A small network was trained on made-up records. Each row is its average activation on records with the value named, seen along a few directions.
Values that are neighbours, or in one group, have similar rows; names and order tell nothing.
In the rows, zero is written as 500.
Random noise pushes rows far along 23 fixed directions. That doesn't count. These rows show it; they differ only by the noise:
614	522	686	246	570	681	697	444	822	531	496	238	414	467	592	640	381	500	429	496	488	584	489	308	356	433	644	568	767	400	426	618	432	668	555	679
521	618	335	445	514	226	344	527	457	581	760	393	415	805	468	507	636	661	459	371	465	416	560	546	646	654	541	386	495	319	468	508	386	644	661	627
761	622	380	687	340	703	510	701	707	504	514	326	246	347	468	573	359	495	549	384	348	288	481	455	641	534	691	499	639	471	550	538	552	411	372	584
670	639	493	551	485	645	457	554	370	466	692	291	610	542	664	582	550	553	523	274	595	341	346	582	486	330	529	202	662	556	509	551	500	93	446	509
605	332	836	472	484	411	508	591	437	378	238	722	593	623	310	526	373	659	351	605	617	699	664	794	699	658	267	649	766	612	436	353	560	484	709	203
759	502	739	741	578	478	469	390	512	491	632	583	384	401	682	447	287	333	788	325	614	265	549	305	424	589	868	635	583	624	531	349	527	357	428	451
623	699	413	790	504	564	426	482	507	453	386	298	427	712	694	624	366	758	387	564	453	661	422	803	220	499	244	518	566	466	670	451	639	787	465	341
797	608	685	623	454	357	546	490	649	392	274	479	559	446	431	404	291	505	417	443	499	573	318	466	617	589	356	443	344	501	615	519	586	620	380	510
199	356	429	538	586	584	554	482	355	685	630	378	679	302	264	631	607	368	486	678	472	531	523	401	699	289	410	387	234	605	354	346	570	238	643	195
370	737	812	705	498	644	369	654	599	384	196	516	694	501	503	576	336	481	430	564	726	476	195	661	541	514	93	338	394	474	579	326	591	438	401	280
637	351	410	803	527	683	825	253	644	188	629	356	296	653	677	417	554	336	763	814	429	446	752	386	376	559	630	393	549	425	796	287	309	620	708	383
756	697	788	486	485	487	421	597	602	631	680	483	549	166	635	659	415	611	524	229	611	190	552	427	557	484	596	389	516	608	576	389	555	276	687	515
385	388	509	317	348	416	342	422	560	702	557	750	409	248	585	451	405	638	430	477	590	477	543	532	375	526	313	663	341	588	422	461	747	735	373	537
551	292	485	480	536	413	541	276	300	510	824	496	373	681	582	683	329	842	434	568	593	407	537	665	391	426	529	250	433	445	347	397	661	267	356	281
558	296	438	201	448	614	522	429	557	367	512	667	419	419	793	548	588	616	555	429	432	457	580	586	231	403	461	635	540	652	547	644	516	231	313	551
575	564	554	535	531	625	461	567	540	294	712	597	592	519	634	514	640	315	552	455	493	301	484	353	387	512	757	476	594	408	544	552	375	562	613	702
227	644	626	179	570	455	440	385	189	491	658	665	340	574	644	528	537	635	463	698	563	464	293	668	527	544	639	302	391	366	453	769	417	453	426	843
646	471	528	108	668	524	332	760	451	310	626	542	382	524	441	674	598	471	576	702	340	674	630	454	386	481	380	585	333	436	484	912	488	545	381	790
673	390	346	595	390	255	432	419	339	530	647	481	400	610	373	383	495	489	538	465	516	556	581	509	534	601	388	467	385	537	475	422	687	722	489	559
703	593	388	527	383	456	308	695	595	392	406	598	588	503	439	234	572	619	412	349	508	596	603	460	474	464	313	451	608	344	466	672	490	734	344	502
352	598	399	569	487	399	365	439	387	889	224	470	363	641	384	596	663	628	736	317	485	328	579	501	245	590	463	417	493	460	504	169	772	647	367	553
641	434	601	401	477	738	347	719	663	573	564	593	384	490	334	774	532	597	570	597	433	369	645	500	332	684	423	514	596	469	520	338	771	763	521	607
325	426	426	434	619	540	610	391	211	754	532	387	732	449	287	682	546	289	440	650	425	497	244	597	510	365	465	343	283	587	409	608	679	425	473	690
399	572	287	397	242	487	367	630	817	299	631	371	369	621	698	453	629	478	439	402	370	331	357	420	833	473	372	516	290	298	486	552	345	619	524	715
605	495	580	443	136	589	507	699	594	457	579	609	351	200	504	602	355	503	347	396	689	270	561	564	488	510	459	478	703	524	451	443	705	568	544	709


Values of N:
n11: 802	677	667	386	454	343	461	552	475	252	473	313	436	564	593	391	508	794	474	459	635	818	678	465	549	437	150	318	446	479	589	492	429	521	660	387
n1: 524	471	368	582	478	704	589	440	707	581	470	537	838	331	369	445	598	371	452	413	385	239	411	411	519	441	452	362	334	436	461	419	496	516	576	561
n8: 577	602	472	456	661	594	291	527	566	620	817	499	373	676	331	609	475	603	573	595	469	476	316	456	328	951	573	376	381	514	641	419	598	667	413	625
n10: 349	354	660	75	396	501	379	541	511	553	403	630	557	599	753	460	631	555	509	585	531	763	365	429	497	386	402	690	540	592	540	647	586	733	315	728
n7: 686	316	556	191	716	730	493	406	237	347	778	670	417	548	497	455	567	750	481	805	362	864	596	656	401	559	611	533	684	611	460	853	496	437	457	477
n12: 382	510	371	538	580	451	575	342	594	649	516	567	488	286	519	103	441	424	475	435	535	674	540	437	630	593	708	753	667	614	490	684	208	419	516	303
n3: 747	588	316	256	481	593	541	635	636	402	576	225	205	411	333	573	588	559	527	389	150	652	428	343	598	607	567	547	385	566	546	693	482	433	501	746
n2: 555	432	448	481	377	698	580	521	784	360	283	548	676	187	241	319	385	377	267	347	642	562	503	493	341	452	182	518	616	477	247	520	593	563	486	489
n5: 650	377	427	659	578	702	306	527	499	311	492	762	628	465	269	495	674	534	670	370	332	338	388	332	331	594	502	350	210	561	432	298	742	205	147	233
n9: 645	534	402	762	486	628	256	371	300	560	787	512	657	377	730	381	394	515	561	344	477	301	340	573	527	242	533	494	300	521	285	531	716	530	391	555
n6: 380	453	490	495	245	252	456	589	461	445	612	398	253	968	732	436	384	370	648	378	674	228	451	517	892	495	624	500	633	275	408	452	317	551	474	840
n4: 560	373	719	638	679	620	415	168	566	861	704	337	577	675	896	320	417	467	983	682	405	517	386	302	759	408	568	522	269	618	706	282	528	804	475	453
The values of N form 4 separate groups.
Q: Which other values are in the same group as n5? Give them in the order they are listed.
A: n10, n7, n12
Q: Which other values are in the same group as n3? Give them in the order they are listed.
A: n6, n4
Q: Which other values are in the same group as n2? Give them in the order they are listed.
A: n9

Values of U:
u10: 386	345	526	415	730	496	519	481	804	897	545	465	851	786	665	741	476	405	497	722	457	451	485	538	354	500	498	680	526	436	701	529	416	913	500	607
u5: 551	564	899	383	410	358	262	768	441	557	474	861	721	418	615	553	357	561	397	443	682	437	313	484	587	466	508	533	463	531	545	588	636	594	287	610
u3: 521	653	631	609	767	477	446	196	145	647	308	291	213	531	356	639	273	381	766	284	442	385	382	592	311	538	652	618	445	517	87	449	751	342	433	629
u1: 748	730	520	680	655	231	217	796	370	516	644	346	473	399	353	580	348	373	523	356	579	664	655	278	422	458	534	672	393	506	392	644	555	549	451	434
u9: 720	748	816	429	695	337	539	468	287	576	332	322	752	564	327	433	511	389	525	499	668	726	465	488	430	471	272	240	519	434	523	617	531	814	709	813
u7: 659	498	707	346	670	286	307	414	511	201	564	722	657	533	665	584	615	690	465	264	514	462	652	441	228	521	394	632	275	519	390	389	483	387	680	330
u8: 476	432	697	456	386	560	461	628	638	151	779	673	560	431	590	535	576	414	310	627	556	783	271	131	418	627	669	650	409	695	713	375	557	675	528	430
u12: 520	334	569	558	559	687	405	561	593	672	428	559	703	552	613	566	548	508	701	518	342	269	515	501	703	293	557	518	500	468	475	457	555	392	367	401
u2: 487	546	686	310	433	333	510	667	628	623	486	547	372	424	712	678	507	487	619	557	548	586	420	272	475	595	591	588	357	730	959	475	505	417	312	573
u4: 540	355	519	509	500	392	497	737	432	521	543	590	575	498	246	630	439	430	397	354	549	425	685	503	664	507	674	654	733	537	281	457	483	248	626	387
u11: 465	591	320	410	526	644	353	845	597	539	622	620	475	400	247	564	691	578	355	610	273	577	623	479	531	669	630	628	609	423	533	651	429	762	650	605
u6: 260	751	665	364	573	556	398	501	351	609	118	589	281	217	522	586	659	749	645	688	335	479	750	620	496	376	299	493	258	375	476	497	554	617	689	547
The values of U form 4 separate groups.
Q: Which other values are in the same group as u12? Give them in the order they are listed.
A: u3, u6
Q: Which other values are in the same group as u2? Give them in the order they are listed.
A: u5
Q: Which other values are in the same group as u1? Give them in the order they are listed.
A: u10, u7
